Each row below holds a small network's activations on one input, seen along a few directions.
In each table, some parts of the input vary, and every possible input appears once, in random order.
Descriptions start from the smaller parts, as in this example, which fits no table here: one of 2 separate values, together with either a single point or one of 11 places around a ring or (one of 4 places along a line, together with one of 8 places around a ring).
Shared parts are said once, and a part with two or three values counts as separate values.
In the rows, zero is written as 128.

Other details of the inputs vary at random and push rows far along two fixed directions, the same in every table; ignore that.
To show where, the next rows are all for the same input, with only those details redrawn:
[154 120 149 141  84 229  97 143  80 160 138 151 162]
[169  94 121 160 109 146 126  84 119 147 107  85 130]
[167  95 120 159 108 148 126  85 118 148 108  86 130]
[127 125 133 120 147  82 149 128 123 114 140 141 107]
[154 120 150 141  83 229  97 143  80 161 138 151 160]
[126 125 132 120 145  85 148 129 123 115 141 141 107]

Table:
x1: [149 103 156 149  88 223  81 154  85 151 111 162 167]
x2: [104 146 106 111 160  73 177 130 164  97 150 119 105]
x3: [108 139 164 104 127 150 111 194  86 121 152 220 135]
x4: [140 114 150 148  85 231  88 151  96 151 117 156 169]
x5: [152 108 109 145 127 138  93  75 163 142  84  67 135]
x6: [115 141 162 106 124 155 112 188  81 124 156 215 135]
x7: [152 122  98 140 126 146 107  72 170 146  98  56 136]
x8: [112 152 157 101 121 161 122 184  86 127 169 206 135]
x9: [ 98 151 160  98 131 150 120 198  97 118 161 219 134]
x10: [ 76 190 165  84 127 132  94 201 102 143 152 191 144]
x11: [126 136 125 115 146  89 160 126 129 115 153 131 107]
x12: [120 134 124 115 151  80 162 128 137 111 147 131 105]
x13: [151 137  84 134 124 157 121  72 177 147 114  46 139]
x14: [147 111  83 166 116 146 148  76 169 127 102  49 135]
x15: [158  70 120 176 117 125 109  87 137 129  68  87 132]
x16: [ 93 173 126  99 154  55 138 133 151 128 132 106 118]
x17: [163 118 101 150 105 163 147  81 130 150 133  66 130]
x18: [106 151 159  99 126 156 121 190  91 123 164 213 135]
x19: [ 96 134 113 119 163  54 162 134 168  86 130 132 102]
x20: [102 130 130 104 168  59 106 134 163 104 111 141 103]
x21: [143 129 141 139  83 239 104 145  96 158 139 144 165]
x22: [ 98 105 128 130 162  44 134 142 153  82 102 155 103]
x23: [139 155  99 138 109 140 126  79 150 164 109  33 151]
x24: [118 147 114 111 149  92 172 125 143 112 160 122 108]
x25: [157 114  95 155 111 156 150  79 147 143 119  58 131]
x26: [105 133 119 116 162  59 164 131 157  97 135 131 102]
x27: [ 96 118 124 125 166  41 149 137 162  84 114 144 101]
x28: [ 94 147 142 109 152  45 112 139 137 122 106 126 115]
- What is each input in this table made of? => one of 4 places along a line, together with either one of 2 separate values or one of 5 places along a line
- Change only the place on the line of 4 in x15. List by row number the other rows that result. => x2, x4, x26
- Change only the place on the line of 4 in x19. List by row number the other rows that result. => x14, x22, x27
- Change only the choice among 2 separate values in x13. List by row number the other rows that result. => x23
